[[14.4, 12.9, -31.7, 7.8, -25.8, -18.3], [-4.9, -12.3, 39.4, -6.4, -23.3, -47.9]] Out: -23.3
[[0.8, -15.6, 15.3, 15.4], [38.0, 48.3, -13.1, -4.2]] Out: -13.1
[[29.6, 4.9, -17.7, -16.4, -25.2, 51.7], [44.8, 12.2, -1.8, -25.3, -39.9, 22.4]] Out: -39.9
[[-43.3, -44.8, 24.6, 10.2, -9.2, -14.2, 11.4], [34.5, 12.2, -34.9, -40.6, -14.6, 18.2, -11.1]] Out: 18.2
[[46.2, 32.7, -18.1, 43.1, -5.1, -19.0, -32.6], [-19.8, 46.8, 32.7, 29.5, 17.8, 29.5, 41.3]] Out: 29.5
[[4.4, 10.9, 11.6, -53.2], [-19.7, 24.0, -13.2, -53.2]] Out: -13.2
[[37.6, 25.3, -51.2, -13.1, -52.4, 6.6], [-20.5, -33.6, 7.1, -21.9, 34.6, 47.2]] Out: 34.6
[[19.3, 29.5, -2.9, -17.5, 33.9, 20.3, 6.7], [31.6, 22.8, 9.4, -6.8, -56.5, 27.8, 32.1]] Out: 27.8
[[28.9, -3.4, 37.6, -10.3], [29.2, 35.4, -48.8, 7.3]] Out: -48.8
[[28.0, -18.3, 17.2, 11.5, 0.8, 36.0, 26.0], [-23.2, 58.4, 1.4, -11.4, 37.2, -38.4, -21.5]] Out: -38.4
---
((4.3, -16.4, 7.5, 19.0, 14.4, 10.3, -6.3), (51.8, 15.6, -33.9, -7.5, -5.1, -8.6, 24.8), (0.6, -48.4, 11.6, 8.8, 14.9, 18.4, -54.1)) value 14.9
((-0.3, 31.1, 29.9, -3.3), (-46.2, 33.1, -0.3, 18.0), (8.5, -22.5, -44.8, -19.0)) value -22.5
((-1.6, -26.4, 53.0, 2.9, -7.5), (-44.4, 24.3, 21.9, 43.0, -42.9), (5.9, -23.0, 47.4, -0.3, -2.0)) value 47.4
((16.3, -18.0, -56.4, 0.3, 26.3, 40.3, -53.9), (9.2, 15.2, -7.1, 6.2, 8.6, 4.0, -0.3), (18.6, -38.6, -27.7, 28.4, -59.8, 11.0, 26.0)) value -59.8
((18.8, 2.5, -1.9, 6.9, -18.0, 4.7), (5.2, 7.8, -12.8, 10.0, -14.0, 16.8), (-2.5, 23.1, -31.4, -17.6, 62.5, 3.9)) value -17.6
((-15.6, -21.3, 1.2, -5.5, -47.0, 27.9, 18.7), (-8.1, -36.5, -0.5, 8.4, -6.9, 3.7, 3.3), (-11.9, -34.4, -4.1, 6.5, -0.3, 2.1, 6.9)) value -0.3
((-10.7, -22.7, 26.5, 5.8, -54.3, -11.8, 35.7), (22.5, -7.5, -45.6, 20.2, 26.7, 33.0, -27.2), (23.3, 42.9, -4.7, -33.6, 48.4, -27.7, 16.1)) value 48.4
---
[[ 0.13 -0.15  0.04 -0.13  0.12]
 [-0.02  0.17 -0.04  0.00 -0.02]]
0.12, -0.02

[ 1.2 -0.1  0.6  1.5  1.6 -0.1 -1.5]
-1.5, 1.2

[ -21.645  159.975  -93.428 -167.629  154.941  -11.482   65.852]
65.852, -21.645

[-0.06  0.14 -0.02 -0.09 -0.12 -0.07]
-0.07, -0.06

[ 1.544 -1.079  1.825  0.414 -0.597 -1.954]
-1.954, 1.544

[  29.20  -52.94 -113.18   97.15]
97.15, 29.20

[ -2.7 -17.3  16.3   7.3  -1.6  11.9  -7.0]
-7.0, -2.7

[[ 156.47  -36.44 -122.92 -109.13   75.67]
 [ 132.05 -161.04 -127.88   38.33  -91.41]]
75.67, 132.05

[[ 0.39 -0.97 -1.20  0.27]
 [-0.41  1.78  0.03  0.55]]
0.27, -0.41
